Each row below holds a small network's activations on one input, seen along a few directions.
Each table varies a few parts of the input and shows all the possible inputs, shuffled.
Descriptions start from the smaller parts, as in this example, which fits no table here: line(6) and (point or line(9) or (values(3) and ring(8))).
Shared parts are said once, and a part with two or three values counts as separate values.
(in the rows, 128 means zero)

Other details of the inputs shift rows strongly along two fixed directions, in all tables alike. That doesn't count.

Rows:
r1: [140  95 139 131 122 113 129 124 117 135  63  77]
r2: [111 134 155  84 137 192 136 110 170 108 162 144]
r3: [125 139  92 150 134 119 122 130  96 156 137 132]
r4: [ 99 178 131 116 142 155 146 124 117 131 217 168]
r5: [147  90 133 135 130 110 102 139 123 136  71  85]
r6: [131 134  84 153 117  98 139 128  92 142 151 138]
r7: [107 166  95  92 133 134 145 116 122 136 216 166]
r8: [123 148 135 157 142  96 140 134 110 159 136 140]
r9: [145  95 127 170 113 127 122 139 135  99  73  97]
r10: [151 106 134 118 144 158 135 129 139 127  89 120]
r11: [167 112 124 117 134 147 126 128 143 114  84 103]
r12: [129 129 117 133 109  85 126 138  94 150 158 134]
r13: [108 184  90  98 135 139 119 117 123 134 214 152]
r14: [137  82 136 166 138 144 115 135 123 124  67 117]
r15: [112 130 108 161 139 128 126 133  94 153 139 145]
r16: [132 114 152 113 124 126 124 134 155 122  78 141]
r17: [149  97 127 171 123 129 104 132 130 101  73  98]
r18: [148 113 122 133 126 144 100 125 150  95  98 102]
r19: [133 148 125  65 128 177 128 107 173 110 159 126]
r20: [139  90 139 144 124 138 128 128 142  90 104 124]
r21: [ 88 177 119 122 125 143 137 128 130 110 223 158]
r22: [130 152 136  81 120 174 121 106 178  88 165 120]
r23: [ 95 147 119 149 138  91 147 128 110 151 137 142]
r24: [122 142 151  53 129 158 123 115 171 120 165 112]
r25: [144 101 142 102 114 126 114 143 146 125  98 103]
r26: [ 99 178  95  95 131 142 143 124 127 142 213 157]
r27: [147  93 146 152 135 111 105 136 140 143  60 125]
r28: [132 151 167  68 147 155 125 121 182 119 155 155]
r29: [136 116 152 115 134 128 105 127 150 124  77 141]
r30: [122 128 128 152 124  86 135 132 113 154 141 162]
r31: [140 114 163 118 121 133 124 121 153 130  70 134]
r32: [140 101 133 119 132 162 135 120 144 135  89 118]
r33: [ 92 193 134  99 155 120 149 113 127 140 204 163]
r34: [104 143 107 139 121  86 138 136  86 150 146 111]
r35: [146 115 151  98 105 132 115 127 134 125  86 106]
r36: [139  93 142 154 145 110 112 133 141 142  61 115]
r37: [126 140 148  73 153 187 137 120 164 110 159 147]
r38: [120 128 111 141 118  79 133 136  89 152 157 124]
r39: [112 144 127 153 123  94 133 140 117 160 144 155]
r40: [138 100 141 143 134 153 107 129 148  94  93 112]
r41: [140 102 153 110 125 118 126 125 151 116  82 150]
r42: [138 156 157  44 126 154 117 125 154 105 154 132]
r43: [136 101 139 103 125 125 120 140 148 124  99  93]
r44: [141  94 124 120 145 157 115 127 143 128  81 120]
r45: [130 100 149 123 140 126 129 134 167 128  81 120]
r46: [120 150  98 165 109 109 129 135 107 123 154 123]
r47: [147 145  96 187 118  95 135 137  77 146 123 115]
r48: [106 130 121 148 139  83 148 121 107 145 134 149]
r49: [124 135 131 187 115  83 135 133  94 180 116 142]
r50: [124 112 154 118 142 131 138 111 155 130  81 116]
r51: [134 133  92 153 114 101 135 127 101 128 147 132]
r52: [123 149  91 155 113 109 133 135 105 135 150 125]
r53: [135 151 102 148 134 120 142 132  92 156 145 133]
r54: [119 118 118 183 129  67 142 135  94 164 121 145]
r55: [128 138 111 162 107  77 106 143  65 160 115 123]
r56: [163 116 135 133 126 145 118 128 147  93  91  97]
r57: [142  85 121 121 135 142 137 126 137 124  92 131]
r58: [115 135 146  74 140 191 138 110 169 117 158 145]
r59: [131 158 116 180 119 110 133 134  93 123 155 126]
r60: [131 149 119  70 138 170 107 113 174  94 162 128]
r61: [108 142 125 184 117 125 142 129  94 142 153 137]
r62: [133 151 129  71 124 174 126 106 175 100 161 123]
r63: [123 110 144 117 155 126 118 118 153 123  81 121]
r64: [110 186 127  86 134 120 133 128 117 143 220 135]
r65: [115 127 111 130 124  83 139 127  88 140 144 118]
r66: [136 107 148 150 119 153 128 123 143 105  99 110]
r67: [106 133 105 165 128 121 146 140  92 155 146 147]
r68: [102 132 114 174 124 122 144 140  94 145 150 147]
r69: [127 146 128 177 126 121 136 136  97 123 149 131]
r70: [124 136 112 160  97  75 125 150  69 157 115 123]
r71: [143 114 140 147 113 147 124 120 146 100  99 102]
r72: [114 118 146  78 141 177 137 115 169  94 167 158]
r73: [128 143 116  63 132 170 127 120 176 101 160 130]
r74: [151 100 140 130 135 109 128 133 112 127  64  80]
r75: [126  98 141 147 128 151 130 138 145 103  98 120]
r76: [114 121 108 155 130 117 147 131  94 146 151 156]
r77: [132 124 112 157  98  67 127 142  65 152 120 132]
r78: [118 122  93 182 123 104 145 143  80 167 117 134]
r79: [141 147 157  51 132 154 116 128 164 114 164 124]
r80: [119 146 129 175 131 126 141 137  95 131 154 140]
r81: [105 179 120  85 125 121 107 129 119 145 220 148]
r82: [123 146 100 149 121 123 143 122  97 163 145 130]
r83: [149  92 134 137 119 136 123 125 152  81  97 113]
r84: [126 145 126 138 104 100 125 133  95 164 153 121]
r85: [135 104 159 125 136 133 130 121 163 137  80 117]
r86: [149 124 163 114 134 129 124 130 147 123  78 139]
r87: [135  86 144 138 130 148 132 129 147  94 103 129]
r88: [152  99 123 128 118 133 120 123 150  87 103 111]
r89: [111 137 146  89 146 184 113 119 172  89 166 143]
r90: [132 107 134  99 140 126 109 124 135 118  91  91]
Each input here is: values(5) and ((values(2) and line(4)) or ring(10)).
Q: The inputs of r21 and r20 match in every part but the values(5) part. If r73 is changed in the same way as r21 into r20, which row does it become?
A: r6
Q: Change only the ring(10) part in r14. List by row number the other rows that result.
A: r3, r13, r15, r17, r18, r40, r44, r60, r89
Q: Change only the values(2) part in r12. List by row number the other rows that result.
A: r30
Q: A walk changes only the ring(10) part. It starts at r82 and steps to r19. List the rest of the walk in order.
A: r62, r22, r71, r66, r61, r2, r58, r32

Rows:
r91: [120 111 126 137 123  84 136 130 105 146 116 120]
r92: [114 144 138 122 133 144 136 130 137  93 173 158]
r93: [113 142 145 115 123  97 129 132 125 134 146 129]
r94: [122 114 123 133 135 138 141 126 125 100 145 149]
r95: [108 157 141  93 142 135 136 118 133 147 161 130]
r96: [115 141 134 143 111 137 147 127 131 118 165 154]
r97: [146  84 148 136 130 152 109 131 184  83  65 115]
r98: [110 147 131 126 133 142 122 122 149  99 176 154]
r99: [139 126 106 179 114 133 120 139  79 144 123  98]
r100: [122 140 103 102 122 165 123 131 123 116 184 118]
r101: [112 155 147 118 127 111 126 125 118 147 143 133]
r102: [119 115  94 176 134 128 131 135 117 136 117 132]
r103: [125 152 114 140 128 107 126 131  94 174 135 141]
r104: [120 129 137 143 115  82 125 136 104 144 115 125]
r105: [125 136 146 146 119 156 144 124 136 124 138 143]
r106: [140  98 172  87 134 126 122 131 177 105  92 102]
r107: [146  92 160  97 141 149 120 121 159 128  53  96]
r108: [166 122 160  84 135 147 108 127 172 121  88 129]
r109: [135 150 111  79 138 134 128 127 139 145 161 153]
r110: [151  89 142  73 128 135 112 124 168 112  82 125]
r111: [135 128 116 161 100 118 113 144  97 117 143 109]
r112: [135  91 129 109 150 178 123 120 174  93 100 123]
r113: [111 136 116 117 128 167 157 121 139 126 172 153]
r114: [136 144 118  80 129 118 123 122 141 133 166 159]
r115: [122 152 131 107 117 103 117 134 125 139 153 151]
r116: [123 109 127 140 128  81 138 132 109 146 121 115]
r117: [113 152 139  90 119 111 119 128 137 127 154 146]
r118: [145  72 152  89 129 127 120 122 161 110  59 103]
r119: [141 106 171 110 133 129 120 128 153 124  72 101]
r120: [125 129 125 202 130 115 123 132 100 134 115 133]
r121: [112 151 143  99 146 131 138 121 137 148 160 123]
r122: [154  56 136 160 114 141 143 128 142 109  51 114]
r123: [178  85 146 132 119 104 108 142 144 126  40 114]
r124: [123 164 143  91 128 130 115 126 138 141 156 150]
r125: [117 148 130 179 132 125 139 135  93 127 149 150]
r126: [145  70 132 128 135 155 115 123 180  86  66 116]
r127: [109 146 117  78 134 132 130 124 133 142 157 143]
r128: [142  75 132 133 137 149 119 120 161  89  84 122]
r129: [143 123 110 222  99  97 116 151  53 151 106  96]
r130: [128 153 101 101 119 136 131 112 138  94 178 121]
r131: [116 159 147  95 127 126 119 124 135 137 146 141]
r132: [125 121  96 236 128 102 131 138  77 163  92 124]
r133: [158  80 136  87 135 146 115 132 161 126  52 110]
r134: [120 141 133 152 134 146 118 126 148 116 132 139]
r135: [129 154  89 122 125 139 137 121 120 115 164 112]
r136: [104 148 127  82 145 127 143 125 139 142 181 131]
r137: [113 156 153 117 136 111 133 128 128 145 158 126]
r138: [117 122 129 100 138 123 138 128 130 142 128 119]
r139: [114 151 132 119 150 171 142 120 133 112 170 153]
r140: [119 123 116 128 145 156 145 130 125 110 147 146]
r141: [115 153 134  90 136 138 126 119 133 146 144 138]
r142: [119 123 124  97 122 108 124 124 128 133 130 138]
r143: [110 134 119 105 134 117 136 127 117 150 141 129]
r144: [126 178 108 107 131 159 133 111 134 112 181 117]
r145: [122 135 133 136 129 170 151 118 137 131 144 142]
r146: [116 138 110 184 140 132 132 124 101 142 139 138]
r147: [138 159 104 191 109 100 129 131  82 133 130 104]
r148: [146 132  94 217  97  70 129 141  68 131 102  95]
r149: [154 129 104 196 123  76 128 142  65 191  85 128]
r150: [136 110 100 158 105 118 119 137  91 122 138 108]
Q: The inputs of r100 and r111 match in every part but one. If r102 is changed in the same way as r100 into r111, which row does it become?
A: r97
Q: The inputs of r122 and r96 match in every part but one. If r118 is changed in the same way as r122 into r96, which row does it become?
A: r104
Q: What do these inputs look like to the network?
A: ring(5) and (values(2) or line(4) or line(6))
Q: Change only the ring(5) part in r114. List by row number the other rows that result.
A: r108, r109, r123, r149
Q: A walk changes only the line(4) part. It starts at r126 and steps to r128. List the rest of the walk in order.
A: r94, r122
Q: Change only the line(6) part in r119. List by row number the other rows that result.
A: r101, r108, r124, r131, r137
Q: Change only the values(2) part in r144. List by row number the other rows that result.
A: r99

Rows:
r151: [115 142 144 150 107  47 124 139  89 153 128 124]
r152: [106 155 121  52 139 167 126 110 174  72 206 118]
r153: [140 131 149 171 106  52 114 147  86 165  80  97]
r154: [134 131 125 197 112 117 145 141  78 146 118 111]
r155: [108 154 166  71 152 203 128 114 188  94 178 143]
r156: [116 174  94 148 111 124 143 133  83 144 207 171]
r157: [107 128 149   7 155 151 138 111 185 134 166 155]
r158: [160  67 115 114 128 141 113 129 160  79  72  84]
r159: [110 116 106 221 121  89 142 143  66 157 133 154]
r160: [153  81 142 139 146 158 120 126 179 104  47 144]
r161: [141 102 129  81 141 119 128 131 138 164  79 131]
r162: [156  69 149 114 122 166 134 130 163  87  81 118]
r163: [117 167  98 136 127 124 126 126 107 122 182 101]
r164: [142 149  79 172 119 103 115 132  79 138 137  99]
r165: [110 108 133 202 128 111 142 137  91 137 109 132]
r166: [111 145 162 101 158 182 132 112 193 101 143 148]
r167: [101 157 132 122 122 144 153 123 118 114 201 150]
r168: [161  86 148 162 136 159 113 132 139 120  44 109]
r169: [139 123 137  87 145 122 126 124 130 173  89 119]
r170: [120 152 109 214 136 103 133 129  88 164 124 157]
r171: [138  92 100 170 107 112 131 135 101 124 105 107]
r172: [ 72 175 124 159 145 118 154 117 120 134 207 184]
r173: [128 169 117  72 124 181 117 111 156 105 192 125]
r174: [139 150 108 187 110 118 136 136  71 153 141 132]
r175: [142 145 151  55 117 113 100 129 163 120 133 142]
r176: [140  66 151 143 148 150 129 123 182  97  55 141]
r177: [135 121 169  39 123 119 107 124 186 100 131 135]
r178: [117 177  68 119 121 119 121 127 102 124 212 141]
r179: [155  91 135 144 117 154 121 131 140 108  66  69]
r180: [128 100 106 201 105  97 138 137  78 133  96  92]
r181: [114 173  82 118 111 135 129 126 106 131 210 150]
r182: [146  82 158 110 146 119 132 133 137 165  32  86]
r183: [127  81 159  82 148 120 139 124 151 146  62 107]
r184: [135 115 134 118 136 168 120 129 154 110 118 152]
r185: [117 204 131 103 113  78 110 128 101 162 197 151]
Q: What do these inputs look like to the network?
A: ring(5) and (values(2) or line(5))
Q: The inputs of r185 and r151 match in every part but the ring(5) part. If r169 is changed in the same way as r185 into r151, which row does it become?
A: r183
Q: A walk changes only the line(5) part. It starts at r158 and steps to r171. List the rest of the walk in order.
A: r162, r159, r176
Q: A walk changes only the line(5) part. It starts at r163 and steps to r179. List the rest of the walk in order.
A: r154, r155, r166
